Each row below holds a small network's activations on one input, seen along a few directions.
In each table, some parts of the input vary, and every possible input appears once, in random order.
A made-up example of a description, with smaller parts first: one of 5 places around a ring, together with either a single point or (one of 2 separate values, together with one of 4 places along a line) or one of 11 places around a ring.
Shared parts are said once, and a part with two or three values counts as separate values.
In the rows, zero is written as 128.

Other details of the inputs vary at random and push rows far along two fixed directions, the same in every table; ignore that.

A family of inputs:
row 1: [214 144 171 195  99 101 176 127 149  58 119]
row 2: [122 107 161  91 136 127 116 116 122 145 117]
row 3: [133 108 140 116 131 138  96  97 105 149 125]
row 4: [ 75 181 101 132 136 140 141 166 159 125 138]
row 5: [133 110 134 109 125 114 103  97  99 141 145]
row 6: [127 114 159  97 138 129 117 116 113 155 112]
row 7: [211 141 187 206  95 128 156 106 161  60 120]
row 8: [ 93 163  87 141 139 129 137 173 167 135 136]
row 9: [ 86 153 110 138 136 160 147 175 155 129 139]
row 10: [125  99 145  93 127 125 121 114 120 146 110]
row 11: [135 107 141 112 128 140  95  97 109 148 128]
row 12: [ 96 160 109 138 141 163 145 174 152 135 137]
row 13: [129  94 134 112 121 131 107 102 111 147 115]
row 14: [106 149  82 155 140 165 134 156 144 128 136]
row 15: [124 109 159  97 138 107 122 115 106 143 130]
row 16: [101 148  83 144 140 141 142 170 134 117 148]
row 17: [129  99 134 116 132 130 107 100 106 146 110]
row 18: [203 155 194 185 100 101 183 128 155  68 125]
row 19: [102 142  83 149 138 164 133 158 153 118 142]
row 20: [120 127 137 107 118 110  92  86 116 139 126]
row 21: [129 105 139 115 130 115 103  96  97 139 142]
row 22: [133  98 128 110 134 111 112 100 101 139 133]
row 23: [208 145 189 216  95 125 158 104 148  67 110]
row 24: [135 105 121 101 129 111 113  99 102 141 133]
row 25: [204 160 172 198  89  98 163  99 168  59 107]
row 26: [218 145 173 191  95  99 176 123 149  59 119]
row 27: [124 122 133  93 123 104 104 101 118 135 109]
row 28: [139 103 137  99 130 131 107 113 112 145 110]
row 29: [ 95 164  85 161 130 136 114 158 159 132 153]
row 30: [ 97 160  79 152 130 151 133 155 132 124 167]
row 31: [139 100 132 108 131 135 104 100 114 147 118]
row 32: [203 145 187 195 102 117 181 123 156  73  92]
row 33: [135 107 126  93 129 108 115 112 100 138 127]
row 34: [131 104 140  95 137 106 125 113 105 142 124]
row 35: [120 125 140  86 127 102 116 101 123 141 108]
row 36: [ 99 150  74 150 137 146 143 156 135 120 155]
row 37: [127 101 146  98 123 124 122 114 114 150 106]
row 38: [129  95 139  99 124 127 109 114 115 140 112]
row 39: [132 110 134 102 128  96  97 114 126 148 114]
row 40: [130 101 144  89 134 126 119 114 122 142 111]
row 41: [ 98 140  84 153 131 163 136 158 151 122 141]
row 42: [128 109 136 112 127 116 105  94  96 139 141]
row 43: [ 95 157  84 135 141 142 156 170 140 123 147]
row 44: [119 107 161  98 126 126 119 118 114 153 113]
row 45: [134 110 134  87 133 106 127 112 105 143 125]
row 46: [ 98 155  84 156 134 147 131 156 132 121 166]
row 47: [130 102 139 107 131 126 109 113 104 144 103]
row 48: [127 115 153  90 132 107 124 114 106 144 130]
row 49: [122 118 159  98 133  96 106 116 131 156 118]
row 50: [ 85 163  99 137 142 145 152 175 141 126 154]
row 51: [220 143 170 200  94 101 174 109 151  61 125]
row 52: [102 145  88 140 137 160 135 171 151 116 135]
row 53: [130  97 139 103 120 126 110 115 109 144 109]
row 54: [ 94 147  92 158 128 168 126 155 147 122 151]
row 55: [134 108 143  96 137 127 120 112 113 152 105]
row 56: [ 94 149  92 161 124 168 126 156 141 127 148]
row 57: [135 105 139  93 135 104 125 114 105 142 125]
row 58: [ 99 153  79 141 137 143 144 169 134 117 148]
row 59: [131 107 128 111 128  98  94 101 129 152 121]
row 60: [137 104 137 102 134 129 107 113 108 146 107]
row 61: [105 154  94 137 140 161 148 170 152 131 130]
row 62: [136 100 126 106 132 109 112 102 102 140 134]
row 63: [ 88 162  98 139 144 143 151 181 142 125 156]
row 64: [102 156  84 132 139 138 154 171 141 124 149]
row 65: [ 85 159 109 144 144 159 146 174 144 134 131]
Each input here is: one of 5 places along a line, together with either one of 2 separate values or one of 5 places around a ring or one of 6 places around a ring.
Changing only the place on the line of 5 turns row 24 into row 48. The same change can be made to row 51. Which row results?
> row 18
Changing only the place on the line of 5 turns row 65 into row 47. The same change can be made to row 9. Which row results?
> row 38
Start at row 50 and move only the place on the line of 5, one step at a time. The first step leads to row 43. Which rows follow, in order?
> row 58, row 36, row 42
Which other rows does row 7 become when the place on the ring of 6 takes its other values? List them by row number.
> row 3, row 11, row 23, row 54, row 56
Which other rows does row 13 become when the place on the ring of 6 takes its other values? List them by row number.
> row 14, row 17, row 19, row 31, row 41
List by row number the other rows that have the place on the line of 5 in common with row 8.
> row 10, row 32, row 34, row 35, row 37, row 40, row 43, row 45, row 55, row 57, row 61, row 64
Start at row 46 and move only the place on the ring of 5, one step at a time. The first step leads to row 21. Which rows follow, in order?
> row 42, row 30, row 5

A family of inputs:
row 66: [168 150 189 133 114  90 165 102 134 105 109]
row 67: [134  68 149  52 164 102  77 100  77 178 127]
row 68: [101  58 165  51 130 122  93  79  89 185 118]
row 69: [101 172  73 191 128 172 158 156 140 117 153]
row 70: [183 121 155 150  96  77 130 101 128  83 144]
row 71: [115 159  65 162 141 148 165 191 178 120 119]
row 72: [193 105 160 154  97 108 143 110 114  92 141]
row 73: [ 33 118  79  74 167 167  98 162 118 213 139]
row 74: [185 104 163 164  98 113 144  96 125 102 137]
row 75: [175 140 196 138 119  86 151 119 156 120 105]
row 76: [187 142 152 152 106  77 136  93 110  87 134]
row 77: [110  73 130  63 127  82  69  65  89 169 143]
row 78: [ 35 121  30  71 157 162 106 145 110 188 115]
row 79: [ 47 121  68  76 181 180  68 158 116 187 147]
row 80: [115 180  70 173 133 122 135 185 158 109 165]
row 81: [110 177  57 160 125 175 145 169 158  96 115]
row 82: [112 164  90 179 160 157 153 185 167 120 155]
row 83: [104 148  63 158 129 152 173 183 176 102 133]
row 84: [117 173  67 174 131 158 162 177 123 104 167]
row 85: [174 114 194 141  95 139 141 109 139  94 116]
row 86: [118  82 150  52 154 137  70  67  68 166 116]
row 87: [ 40 128  65  52 165 159 115 168  81 187 157]
row 88: [113 174  60 143 143 143 183 190 148  94 128]
row 89: [178 133 164 172 108  88 118  88 150 115 116]
row 90: [175 148 200 135 110 111 128 116 157 109  96]
row 91: [122  75 131  65 138 114  87  66  55 185 131]
row 92: [ 14 147  77  56 164 145 106 143 112 196 136]
row 93: [118  76 145  55 161 112  91  69  66 175 126]
row 94: [156 123 185 174 102 100 141 122  95  94  85]
row 95: [151 101 190 174  96 100 134 129 112  88  95]
row 96: [101 159  92 172 137 186 140 174 166  90 158]
row 97: [183 115 183 167 134 117 135 101 145 115 110]
row 98: [110 102 158  24 142  85 100  92  72 172 116]
row 99: [ 98 178  96 163 136 166 182 180 145 118 150]
row 100: [204 116 164 159 111 104 136 119 118 110 129]
row 101: [168 157 194 130 105 115 143  99 136  95  99]
row 102: [176 125 176 162 129 121 150  84 123 100 113]
row 103: [ 85 175 103 150 128 138 170 184 179 107 153]
row 104: [180 104 177 155 121 112 148  99 136  93 133]
row 105: [123  57 145  47 149 106  84  91  74 160 140]
row 106: [ 42 131  45  83 164 126  72 148 118 197 164]
row 107: [171 104 179 162 119 121 143  92 142  95 123]
row 108: [100 189  66 178 131 130 149 153 148 106 164]
row 109: [200 120 153 148 104 123 118 107 152 100  77]
row 110: [200 116 157 128 124  89 156 128 142  98  91]
row 111: [ 39 140  77  45 170 128  97 182 118 194 147]
row 112: [ 91 178 100 170 133 174 176 171 150 121 140]
row 113: [106 176 107 166 132 185 146 193 169 122 137]
row 114: [ 97 152  76 191 118 172 152 164 159 112 163]
row 115: [167 121 161 167  94  91 126  79 146  96 130]
row 116: [109 178  75 181 124 189 142 163 137 105 152]
row 117: [ 52 114  50  88 165 157  86 158 104 205 162]
row 118: [193 122 188 140 116 106 154 133 130 113 116]
row 119: [125  77 140  47 160 108  90  83  55 166 131]
row 120: [119  60 140  62 120 138  60  72  76 170 130]
row 121: [197 120 171 167 104 135 115 103 131 111 114]
row 122: [ 96 148  63 170 119 163 162 174 179 106 122]
row 123: [187 107 151 142  93 126 127 100 149  82  91]
row 124: [105  94 129  70 134  91  69  49  77 178 123]
row 125: [185 120 192 150 118 112 156 120 140 125 112]
row 126: [163 112 192 178 109  97 126 138 116 108  82]
row 127: [ 29 126  45  75 143 156  59 139 118 169 167]
row 128: [108 160  65 175 132 159 153 182 181 125 108]
row 129: [179 148 160 158  99 108 116  78 125  88 119]
row 130: [103  91 172  45 145  92  81  85 107 200  97]
row 131: [187 138 167 161 103 105 102  95 147 102 115]
row 132: [ 84 182 108 148 120 162 148 182 181  97 144]
row 133: [ 92 176  99 140 127 133 167 197 168  97 158]
row 134: [109  58 161  44 133 114  98  87  84 182 128]
row 135: [109 164  79 196 132 168 145 174 162 131 150]
row 136: [189 120 150 139 113 102 168 101 131  99  86]
row 137: [108 154  64 144 136 143 176 197 166  89 140]
row 138: [116  60 158  36 132 109  96 101  74 172 132]
row 139: [178 137 191 142 104 141 148 102 121 100 105]
row 140: [155 128 194 140 102  98 152 101 158 102 109]
Changing only one part turns row 80 into row 76. The same change can be made to row 100. Which row results?
> row 84
Changing only one part turns row 118 into row 138. The same change can be made to row 89. Which row results?
> row 115
Describe the family of inputs behind these rows.
> one of 3 separate values, together with either a single point or (one of 4 places along a line, together with either a single point or one of 5 places along a line)
Which other rows does row 130 become when the choice among 3 separate values takes its other values? List them by row number.
> row 92, row 140
Start at row 133 and move only the place on the line of 5, one step at a time. The first step leads to row 138. Which rows follow, in order?
> row 105, row 72, row 70
Start at row 72 and move only the place on the line of 4, one step at a time. The first step leads to row 74. Which rows follow, in order?
> row 114, row 120

A family of inputs:
row 141: [151  94 175 104 125  96 105  88 112 157 105]
row 142: [107 128 107 106 127 107 122 124 123 127 132]
row 143: [122 151 106 166 117 144 157 148 132  97 161]
row 144: [ 93 120 107 111 138 126 114 146 137 148 122]
row 145: [140  98 135  81 135 106 107 113 103 151 122]
row 146: [149 161 134 166 113 107 155 124 145  99 136]
row 147: [155  91 150  91 131  97 120  80  84 137 120]
row 148: [181 117 191 155 101 136 151 102 134  94 110]
row 149: [115 106 152 106 137 121  95 113 106 159 123]
row 150: [192 125 181 142 104 118 155 111 137  95  88]
row 151: [ 75 161 105 127 141 167 123 159 140 139 135]
row 152: [145 150 146 153 110 128 154 137 168  94 103]
row 153: [151  88 168  86 133 125 118  85 100 146  93]
row 154: [ 79 113  88  75 148 120  97 141 125 162 142]
row 155: [ 83 107  90  83 148 138 103 151 108 175 124]
row 156: [158 129 157 180 112 140 153 139 142  99 132]
row 157: [131 141 112 170 135 149 158 164 144 114 129]
row 158: [156  98 149  86 122  89 116  87  85 136 114]
row 159: [155 155 150 168 122 123 142 138 147  98 143]
row 160: [173 142 137 168 128 127 165 140 146  92 132]
row 161: [110 178 105 170 126 135 147 154 140 100 156]
row 162: [ 65 151  69 108 155 141 114 165 141 164 161]
row 163: [130  89 144  91 131 122 104 104 101 150 143]
row 164: [105 175 111 156 127 155 151 159 168 121 126]
row 165: [ 79 132  31 150 134 182  75 130 131 146 149]
Describe the family of inputs behind these rows.
> either a single point or (one of 4 places along a line, together with one of 6 places around a ring)

A family of inputs:
row 166: [118 162  72 173 142 124 131 166 149 124 172]
row 167: [102 112 139  83 133  92 116 127 105 160 133]
row 168: [ 62 153  85  98 145 124 117 176 122 156 151]
row 169: [171  84 152 117 120 121 121  78  74 127 118]
row 170: [187 120 174 189 107 147 146 110 116  94 130]
row 171: [118  75 125  90 149 127  58  95  98 191 130]
row 172: [ 87 201  61 208 127 181 155 168 171 101 148]
row 173: [ 45 128  50  92 166 150 104 155  79 173 186]
row 174: [199 178 180 247  88 138 169 108 174  57 119]
row 175: [153 100 171  98 116  81 129 102 106 136 105]
row 176: [210 170 174 214  86 112 190 146 171  52  93]
row 177: [118  94 138  39 143 107 105  98  96 175 122]
row 178: [ 36 137   5 116 140 183  97 171 133 141 172]
row 179: [122  82 103  76 151  97  72  93  88 181 135]
row 180: [154 101 163  74 134 108 105  90  99 136  93]
row 181: [ 70 169  64 130 148 185 148 191 164 143 144]
row 182: [ 67 120  51 119 131 175  89 145 128 140 158]
row 183: [146 100 164  79 121  84 107 101  95 147 102]
row 184: [103 154  71 163 116 138 126 154 150  95 184]
row 185: [147  95 185  81 129 128 107  91 117 159 109]
row 186: [101 183  76 172 132 169 187 199 183 102 140]
row 187: [132 117 151 137 130 129 148 131 146 117 104]
row 188: [138  97 182  94 121 115  91 104 105 156  97]
row 189: [ 46 115  46  97 162 186  98 155  85 179 159]
row 190: [229 153 148 236 102 112 171 125 172  59 115]
row 191: [196 107 167 154 111 105 146  88  94  96 129]
row 192: [100  93 136  63 135 123  82 114  93 179  99]
row 193: [107 100 138  91 130 124 109 123 111 163 103]
row 194: [ 27 122  61  67 170 141 119 171 119 174 146]
row 195: [180 138 185 147 110  92 169 120 151  98 130]
row 196: [ 64 192  54 150 156 190 145 211 164 118 143]
row 197: [127 153 144 177 117 145 153 167 162 110 120]
row 198: [111  66 132  80 121 138  53  80  92 160 138]
row 199: [ 47 179  62 150 158 147 167 213 167 120 168]
row 200: [156 110 152 119 113 105 107  54 103 132 103]
row 201: [ 95 160 113 155 135 173 155 179 171 128 140]
row 202: [135 112 142 100 122  95  98  59  92 144 121]
row 203: [168 121 195 169 116 124 158 124 160  95 102]
row 204: [146 145 141 118 134 113 139 133 127 107 121]
row 205: [209 177 194 217 106 138 175 146 179  48 107]
row 206: [204 105 161 169 115 109 117  91 134 114 108]
row 207: [106 103 139  40 147 103 102 105  97 178 139]
row 208: [185 114 183 142 101  94 151 106 129 106  87]
row 209: [132 116 152 102 121  86  95  58  93 146 136]
row 210: [160  99 174  89 120  94 136  95 117 137 112]
row 211: [102 174  46 191 115 160 148 180 168  76 177]
row 212: [ 97 182  85 179 132 180 180 200 188 107 140]
row 213: [224 142 193 168  97 112 183 107 160  73  95]
row 214: [153  87 173 100 127 100 136  93 118 128  90]
row 215: [111 106 147  44 152  95  87 103  85 162 130]
Describe the family of inputs behind these rows.
> one of 5 places along a line, together with either one of 4 separate values or one of 6 places around a ring
Changing only the place on the line of 5 turns row 178 into row 182. The same change can be made to row 213. Which row results?
> row 181
Changing only the place on the line of 5 turns row 176 into row 188. The same change can be made to row 190. Which row results?
> row 171
List by row number the other rows that have the place on the line of 5 in common with row 210.
> row 175, row 177, row 179, row 183, row 191, row 194, row 202, row 204, row 211
Start at row 205 and move only the place on the ring of 6, one step at a time. The first step leads to row 188. Which rows follow, in order?
> row 197, row 203, row 201, row 185
